Here are a small network's activations along a few directions, averaged over the inputs that share one value of a field.
Values that are neighbours, or in one group, have similar rows; names and order tell nothing.
In the rows, zero is written as 500.
Strong random noise was added to every row along 7 fixed directions; ignore it. To show where, here is one row again and again, with new noise each time:
[606 519 480 494 495 519 445 550 554 517 479 500 524 528 730 468 475 478]
[556 566 258 529 417 538 421 542 718 669 321 379 586 549 903 482 395 479]
[624 706 549 390 676 563 523 619 465 416 636 624 444 393 556 535 351 485]
[465 718 430 445 593 571 459 528 607 542 491 541 483 384 588 478 363 476]
[524 647 385 430 589 485 467 492 392 612 547 599 436 387 435 640 549 454]
[517 391 672 513 521 481 583 518 403 319 597 528 446 591 433 497 582 482]
[359 502 425 505 528 503 587 524 466 497 450 472 417 550 406 573 581 479]
[485 511 502 516 454 459 378 343 487 583 522 555 523 428 475 491 605 445]
[394 533 625 554 618 544 459 656 574 453 394 484 368 588 684 361 510 469]


BONEN, 10 values:
nen: [762 481 585 415 549 508 475 580 341 423 641 628 508 489 565 516 571 484]
sib: [454 622 569 422 588 547 492 517 457 495 541 558 431 350 331 503 481 603]
rogub: [540 412 390 538 486 458 453 586 427 608 396 491 482 533 486 546 566 542]
fuvi: [397 431 556 616 440 491 495 403 603 393 507 457 550 498 376 436 454 466]
rumep: [533 277 565 617 463 404 504 604 398 551 375 430 436 753 700 478 644 447]
nemid: [485 512 498 642 432 355 510 289 534 665 510 331 565 509 538 602 363 433]
tovo: [419 435 609 596 498 423 492 434 375 498 526 591 454 526 283 518 602 462]
fufo: [539 392 544 522 507 402 616 517 443 450 542 369 413 642 526 636 475 509]
rezot: [618 491 632 585 603 373 481 570 369 592 539 449 425 501 529 604 436 499]
mab: [703 455 594 637 411 380 352 361 523 544 588 435 558 504 551 557 420 492]
BONEN is arranged as a network in which each value has 3 neighbours.
- Name the neighbours of nemid, in listed order. => rumep, fufo, rezot
- Name the neighbours of fuvi, in listed order. => nen, rogub, tovo

NADOB, 10 values:
novuk: [498 567 427 489 548 470 458 456 573 486 520 564 507 403 472 465 414 465]
tolal: [489 560 568 631 457 460 643 365 730 394 546 221 578 481 554 513  92 566]
pakat: [794 497 695 581 537 361 419 359 421 427 783 568 603 358 429 592 346 459]
rudu: [671 501 330 478 454 514 486 622 342 636 441 614 528 523 537 607 594 545]
mafeb: [432 466 452 508 439 513 495 460 441 504 452 497 447 527 440 568 702 467]
vonim: [294 443 746 609 523 395 480 433 514 443 459 381 286 631 391 503 607 476]
tuzip: [481 316 538 514 329 528 588 461 571 457 454 425 639 626 586 410 454 587]
napas: [622 469 492 641 393 484 355 437 636 507 496 431 563 592 730 476 394 437]
lir: [412 487 622 388 579 596 491 591 530 473 499 540 514 529 577 312 543 508]
dib: [416 729 549 508 607 525 360 414 621 581 490 567 501 319 636 349 405 357]
NADOB is arranged as a network in which each value has 3 neighbours.
- Name the neighbours of dib, in listed order. => novuk, mafeb, lir
- Name the neighbours of tolal, in listed order. => pakat, vonim, tuzip
